These are the activations of a small neural network, seen along a few directions. Each row is one input.
Each table varies a few parts of the input and shows all the possible inputs, shuffled.
Descriptions start from the smaller parts, as in this example, which fits no table here: ring(8) and (point or ring(11) or (values(3) and line(4))).
Shared parts are said once, and a part with two or three values counts as separate values.
(in the rows, 128 means zero)

Other details of the inputs shift rows strongly along two fixed directions, in all tables alike. That doesn't count.

Table:
r1: [192 180  94 214  81 182 164 167 115 114 182]
r2: [180 194  85 218  99 195 185 148 104 114 183]
r3: [101 130  34  60 152 141 127 128 198  89 145]
r4: [184 174 112 222  86 196 182 217  91 119 197]
r5: [120  91  82  44 166 156 129 162 222  44 127]
r6: [125 176 224 223  99 100 152  86  26 225 132]
r7: [121  98  48  43 131 117 101 144 233  83 138]
r8: [145 127 103 135 105 113 117 152 133 147 146]
r9: [ 94 102 221 107 135  60  91  69 112 187  79]
r10: [165 219 110 229  52 151 162 190 128 158 210]
r11: [173 201  77 207  95 172 194 150 108 153 203]
r12: [ 58 115 199  99 151  68  93  58  86 180  71]
r13: [155 126 112 156 107 140 113 153 124 113 125]
r14: [135  85 247 166 149  84 104  56  21 191  50]
r15: [128  90 243 152 142  57 110  57  23 234  71]
r16: [108 115 116 112 158 137 114  93 110 107  94]
r17: [ 92 107  61  44 178 167 135 151 186  43 125]
r18: [ 85  95 161  58 129  67  71 101 177 136  91]
r19: [ 93  38 163  30 174  98  83 126 155  84  64]
r20: [105  97  70  42 171 160 133 155 208  40 125]
Each input here is: line(4) and line(5).
Changing only the line(5) part turns r16 into r2. The same change can be made to r3. Which row results?
Answer: r11
Start at r4 and move only the line(5) part, one step at a time. The first step leads to r19. Which rows follow, in order?
Answer: r5, r20, r17

Table:
r21: [ 87 112 170 107 133  93 104  80 106 150  91]
r22: [128 128 138 133 129 125 137 157 127 140 142]
r23: [129 164 145 168  95 147 148 139 115 129 152]
r24: [ 98  91 159  98 140  85 106 103  91 161  98]
r25: [130 105 166  99 143  85 128  79 122 160 116]
r26: [152 155 113 166 121 140 145 135  91 138 145]
r27: [121 113 165 119 129  99  97 121 114 135 100]
r28: [165 153 106 186  98 139 148 144 104 161 162]
r29: [163 131 139 177 122 158 146 131  99 126 129]
r30: [133 126 150 144 112 123 111 115 136 134 116]
r31: [121 136  90 110 147 147 144 141 153 118 145]
r32: [132 141 120 151 120 143 151 130  89 142 144]
r33: [149 174 136 179  99 143 137 142 119 124 152]
r34: [135  93  82  80 139 141 109 147 192  81 118]
r35: [108 109 162 110 139  82  91  91 100 154  87]
r36: [143 144 137 166 118 166 162 144  93 114 147]
r37: [135 114 141 124 126 107 109 144 115 130 122]
r38: [125  72 172 110 135  87  89 114 107 155  84]
r39: [166 156 132 192  90 148 142 150 113 149 156]
r40: [118 154 151 144 121 135 137 136 142 129 135]
r41: [125  99 166 117 154 117 109 109  97 113  85]
r42: [129 120 136 131 124 141 140 145 108 121 132]
r43: [122 107 148 126 126  97 101  95 114 162  96]
r44: [117 112  73  76 122 140 124 173 194  80 153]
r45: [128 130 146 139 148 152 150 137 116 116 125]
r46: [134 136  79 111 125 124 121 146 153 114 146]
r47: [118 117  69  75 156 140 115 122 179  69 119]
r48: [139 176 122 171 108 132 135 118 115 137 146]
r49: [126  93 151 127 151 115 113  82  93 143  83]
r50: [120 134 131 135 154 144 147 114 110 132 126]
r51: [104 138  67  76 140 137 126 144 213  98 148]
r52: [123  84 152 112 148  99 102  89  97 155  80]
r53: [112 120  68  78 129 128 100 114 220  88 122]
r54: [109 127 122  97 134 128 123 148 176 111 131]
r55: [123 124 111 106 145 147 140 158 158 103 135]
r56: [138 159 115 164 121 137 157 151 110 162 167]
r57: [145 167 129 178  89 155 158 162 109 136 170]
r58: [130 143 123 154 128 153 156 118  89 128 139]
r59: [131 164 115 163 100 142 152 137 109 147 162]
r60: [143 129 100 116 132 145 126 157 149  90 134]
r61: [131  85 198  89 143  77 120  89 121 152 102]
r62: [ 92 140  80  74 142 133 119 126 217  92 135]
What do these inputs look like to the network?
Answer: values(2) and (point or (line(4) and line(5)))
Changing only the values(2) part turns r32 into r42. The same change can be made to r62. Which row results?
Answer: r40
Which other rows does r49 become when the line(4) part takes its other values? List them by row number.
Answer: r47, r50, r58
